[75 16 -1  0 -1  0 -2  2]  (188)
[ 9 65 99 42  3 -1 -2  2]  (144)
[103  56   7  -3   0  -1   0   1]  (208)
[13 72 98 35  3 56 -1  1]  (167)
[27 90 78 13  0 -1  0  1]  (132)
[ 0 -1  0  1 43 98 64  4]  (37)
[-1  1  1 43 98 64  4  1]  (124)
which: [ 0 -1  0  1 43 98 64  4] => (37)
which: [-1  0  1 43 98 64  4] => (37)

[ 10 -65 -26  -7 -90 -30  42 -86] -> (37)
[-15 -62  27 -59  48  17 -39  21] -> (132)
[  1 -74  34 -65  71  -1 -19  -1] -> (167)
[  5 -62 -26  -2 -90 -33  35 -85] -> (196)
[-15 -65  35 -58  55  17 -39  21] -> (128)
[-17  -2 -85 -65  71   0 -23   1] -> (124)
[ 10 -62 -17  -2 -83 -33  18 -89] -> (159)
[  8 -66 -22  -7 -87 -31  42 -84] -> (188)
[ 53  17 -39  21  73  -3 -15   5] -> (56)
[  5 -69 -26  -3 -88 -31  40 -89] -> (136)
[  1 -64 -21  -8 -89 -31  41 -79] -> (144)
[-11 -74  32 -56  73   4 -21   7] -> (208)
which: [ 32 -56  73   4 -21] => (208)
which: [ 55  17 -39  21] => (128)
which: [-17  -2 -83] => (159)
which: [-21   7] => (208)

[-17  20  10  22 -44  15] -> (196)
[-14 101  -9 -33  11 -35] -> (124)
[  9  10  22 -44  10  89] -> (37)
which: [ 10  22 -44  10  89] => (37)
which: [  9  10  22 -44  10  89] => (37)
which: [101  -9 -33] => (124)
which: [ 22 -44  15] => (196)
which: [ -9 -33  11] => (124)
which: [-17  20  10  22 -44  15] => (196)
which: [ 9 10] => (37)

[ 11  47 -45  14] -> (159)
[ 24  55  63 -72] -> (196)
[17  0  3 13] -> (124)
[ 46  64 -65  31] -> (56)
[ -4 -42  52  11] -> (208)
[ 74  33  -9 101] -> (167)
[ 24  55 -62   5] -> (136)
[-30 -70  78  -7] -> (188)
which: [ 47 -45  14] => (159)
which: [17  0] => (124)
which: [ 33  -9 101] => (167)
which: [ 64 -65  31] => (56)
which: [46 64] => (56)
which: [ 55  63 -72] => (196)
which: [ -4 -42  52] => (208)

[-27   9 -43  51 -49  -8  -3  37 -41  30 -15  14 -54  29  33  24 -23  -9
 -41  64  15  -7  31 -33] -> (124)
[-24  -3 -40  -2  17 -27   1  47 -32 -19 -15 -25 -22 -14  20  18   0  20
  -2   4  23 -38   5   1] -> (136)
[-33  29  36 -30  12 -17  28  12  -7 -40 -18 -20  -8  16  -8  62  13  13
  33  -8  37 -29   9  30] -> (56)
[  7 -25 -18  50  -3  -9   4 -14 -41  14 -35  -3 -51 -16  10 -24  -7 -13
  67   7  56 -82  -6 -30] -> (196)
[ 31  14 -16   1 -47  30 -10  12   4  49  -1   3  -8  13   9  -8 -29  62
  -8  13  16  37  33 -38] -> (208)
[ 17   8  28  26 -22  24  14 -40  35  27  -9   9 -32  14 -53   4 -13 -13
  52 -13   8 -12  11   6] -> (188)
[ 13   4 -18 -63  -2  14  -3  39  11   0   9 -21   6   3 -24  -1 -42  -2
   1   0  -3 -37  22 -28] -> (144)
[-22  24  13 -40  35  27  -9   9 -32  14 -53  13  -7  30  26   7 -38  -7
 -18 -52  15  49  31  14] -> (167)
[ 15 -47 -28  52 -20 -27   8   2 -50   0 -19  21  12   0  46 -30  24  -1
   7   2  10   2  -5 -23] -> (159)
[-42   8  -5 -33  -3  27   6  13  21  -1  10  13  -3  28  -4  13 -43  28
 -36 -21 -25  39  32 -30] -> (128)
[ 43  82  34   0   6 -21 -34   4 -22   8 -39 -40  -4  32 -51   3  10 -22
  37   3   9 -22 -11  21] -> (132)
[  6 -61  42 -51 -20  12  11 -52 -18  16  40  23  47 -48  71   1  34 -64
 -14  20  24 -25 -50  16] -> (37)
which: [ -8  16  -8  62  13  13  33  -8  37 -29   9] => (56)
which: [50 -3] => (196)
which: [-22  24  14 -40  35  27  -9   9 -32  14 -53] => (188)

[-5 -3 -1 -5 -2 -4] = (132)
[-25 -15  -6  -5  -3  -5] = (208)
[ 59 -96  13 -25 -78  55] = (196)
[ 20 -11 -27  17  -6  17] = (188)
[-5 -4 -6 -3 -5 -5] = (37)
[-15  -5 -25  -6  -9  -9] = (124)
which: [-5 -3 -1 -5] => (132)
which: [-6 -3 -5 -5] => (37)
which: [-25 -15  -6  -5] => (208)
which: [ 20 -11] => (188)
which: [-25 -15  -6] => (208)
which: [-15  -5 -25  -6  -9] => (124)

[ 18 -63 -34 -22 -56   7 -35  43 -72   4  75] = (144)
[ 18 -63 -34 -22 -56   7 -35  43  71  68 -70] = (128)
[-49 -30 -40  30  71  70 -34  -3 -49  -9 -30] = (159)
[-14  65   0   3  28  67  23  33  10  25  -8] = (196)
[  4  20  56 -63 -35  -7  20  51 -17  13  70] = (136)
[ 67  74 -44 -56  11  35  42 -55   9 -45 -39] = (132)
[-17 -67  44  71  70  30 -34  56  71  16 -23] = (208)
[-43   5 -32 -45 -55  41  32 -27  14 -65  32] = (37)
[ 67  74 -44 -56  11  35  49 -55   9 -45 -39] = (56)
which: [ 35  49 -55   9] => (56)
which: [ 71  70  30 -34] => (208)
which: [-49 -30 -40  30  71  70 -34] => (159)
which: [-49 -30 -40  30] => (159)

[ 29 -31  -9 -50 -23] -> (37)
[ 17 -90  -9 -50 -23] -> (144)
[ -5 -90  -9 -43  21] -> (208)
which: [ -5 -90  -9 -43  21] => (208)
which: [ -9 -43] => (208)
which: [ 17 -90  -9 -50 -23] => (144)

[ 36  55  29 -19 -52 -44]  (132)
[ 52   5 -61  86 -66  12]  (128)
[ 12  40 -20 -38  24  35]  (208)
[ 58  39 -38 -20 -26  40]  (196)
[  1  60  53 -13 -64 -43]  (136)
which: [ 60  53 -13 -64] => (136)
which: [-20 -38] => (208)

[-13  -6  12   4   1  -4  -2 -39] -> (144)
[ 21 -13  -4   2  13   0   9  17] -> (159)
[ 18   5  28   5  -7 -34   4 -34] -> (128)
[ 18  28   5   5 -29  -1   6 -21] -> (37)
[ 18  28   5   5   2  -1   6 -21] -> (56)
which: [ 18  28   5   5 -29  -1   6 -21] => (37)
which: [ -2 -39] => (144)
which: [-13  -4] => (159)
which: [ 2 13  0  9 17] => (159)

[  1  64  69 -27  -1  12  51] : (208)
[ 68 -27  -1  12  51   4  -2] : (56)
[ -3 -17  90  29   1  -2 -18] : (196)
which: [ 69 -27  -1  12  51] => (208)
which: [90 29] => (196)
which: [ 64  69 -27] => (208)
which: [  1  64  69 -27  -1] => (208)
which: [ -2 -18] => (196)

